Each row below holds a small network's activations on one input, seen along a few directions.
In each table, some parts of the input vary, and every possible input appears once, in random order.
A made-up example of a description, with smaller parts first: one of 2 separate values, together with either a single point or one of 9 places along a line or (one of 4 places along a line, together with one of 5 places around a ring).
Shared parts are said once, and a part with two or three values counts as separate values.
In the rows, zero is written as 128.

Other details of the inputs vary at random and push rows far along three fixed directions, the same in every table; ignore that.

Rows:
r1: [114 112 113 133 150  13 127 137  88 158 109]
r2: [143 180 112  98 165 196 125 118  91 106 161]
r3: [191  85 112 153  95 170 115 153 145 101 142]
r4: [147 108  55 150 140  84  99 115 112  97 113]
r5: [165 131 155 119 107 212 133 158 140 108 145]
r6: [169 125  54 149 152 124 107 138  99 100 153]
r7: [196  98 129 119  89 139 108 121 169  99 153]
r8: [150 113  77 132 134  85  94 107 125  91 120]
r9: [167  97 140 118  95 111 113 134 154 130 138]
r10: [151 124  70 141 141  84  91 123 126  90 120]
r11: [163 100 117 148  54 139 113 117 175 108 137]
r12: [146 120  55 140 144 104 102 100 120  94 124]
r13: [ 88 191 137  93 170 154 125  98 104 127 131]
r14: [186  84 141 132  96 133 114 149 167 103 124]
r15: [143 162 115 111 184 193 138 133 103 104 130]
r16: [ 86 124 195 126 113 116 143 135 163 160 102]
r17: [107 197 120  94 177 167 150 106  74 133 153]
r18: [106 186 100 123 182 208 125  95  96 106 146]
r19: [ 88 188 154  81 182 129 148 101  84 161 138]
r20: [157 130 126 136 114 201 126 115 187  96 129]
r21: [ 88 120 199 131 103 108 149 130 170 161 100]
r22: [140 178 109 115 178 208 136 103 101 116 160]
r23: [111 171 133 106 192 167 147 121  95 138 131]
r24: [109  98 101 134 148  25 148 128  91 160 115]
r25: [ 96 104 151 142  78  92 138 133 137 150 120]
r26: [147 125  75 122 110  78  90  88 130 113 133]
r27: [122 133  59 146 130  67 101 126  87 115 126]
r28: [119 104 124 167  97 132 129 163 148 133 120]
r29: [122 111 157 137  96  99 129 114 174 142 108]
r30: [190 122  58 108 143 105  90 108 105  74 156]
r31: [113 122 182 135  98 129 155 177 136 163 126]
r32: [ 63 166 161 102 165 111 164 136  59 177 127]
r33: [139 136 176 106 138 177 147 145 151 128 126]
r34: [ 55 181 166  96 166 122 139 129  88 152 110]
r35: [168 112 147 145 105 199 136 134 162 118 150]
r36: [ 86 126 190 128 101 110 134 165 160 158 108]
r37: [ 90 105  91 137 107  28 122 120  88 146 118]
r38: [148  93 121 159  78 156 119 120 176 121 133]
r39: [128 120  65 152 145  71 110 127 114 112 112]
r40: [157 123  42 140 111  91  94  90 108  86 148]
r41: [150 110  62 143 144  87 111 110  81 125 146]
r42: [ 45 175 158 113 154 126 153 135  68 165 112]
r43: [ 72  99 183 156  93 124 154 162 141 173 101]
r44: [ 57 164 138 117 184 129 157 120  94 147 103]
r45: [109  92 170 149 120  81 160 171 144 174 108]
r46: [125 124 168 132 128 192 153 160 137 144 137]
r47: [117  85 129 166  87 113 123 134 151 143 121]
r48: [159 108 133 138 105 145 106 136 167  90 113]
r49: [162 128  87 119 148  79 112  90 114 119 135]
r50: [180 118 157 108 107 189 114 151 161  94 143]
r51: [ 82 107 172 152 101 147 152 151 144 156 112]
r52: [171 124 141 128 120 191 143 128 178 118 141]
r53: [142 133 142 136 123 202 136 123 181 103 126]
r54: [ 91 116 109 123 116  20 113 109 108 152 112]
r55: [115 116 209 119 117 126 150 147 158 172 113]
r56: [123 101 179 127 110  79 149 131 150 164 117]
r57: [179 112 144 135 112 192 138 132 179 107 139]
r58: [147 188 115  89 188 193 112 135  97  94 151]
r59: [ 81 185 140  88 176 154 120 114  92 122 129]
r60: [120  92 161 137  77  76 150 131 135 183 128]
Each input here is: one of 2 separate values, together with one of 5 places around a ring, together with one of 6 places along a line.
The inputs of r39 and r45 match in every part but the choice among 2 separate values. If r20 is changed in the same way as r39 into r45, which row does it become?
Answer: r52
The inputs of r5 and r42 match in every part but the choice among 2 separate values. If r14 is changed in the same way as r5 into r42, which row does it become?
Answer: r48
Change only the choice among 2 separate values in r57. List by row number the other rows that result.
Answer: r53
Change only the place on the ring of 5 in r26. List by row number the other rows that result.
Answer: r11, r20, r29, r38
Change only the choice among 2 separate values in r7. List by row number the other rows that result.
Answer: r13
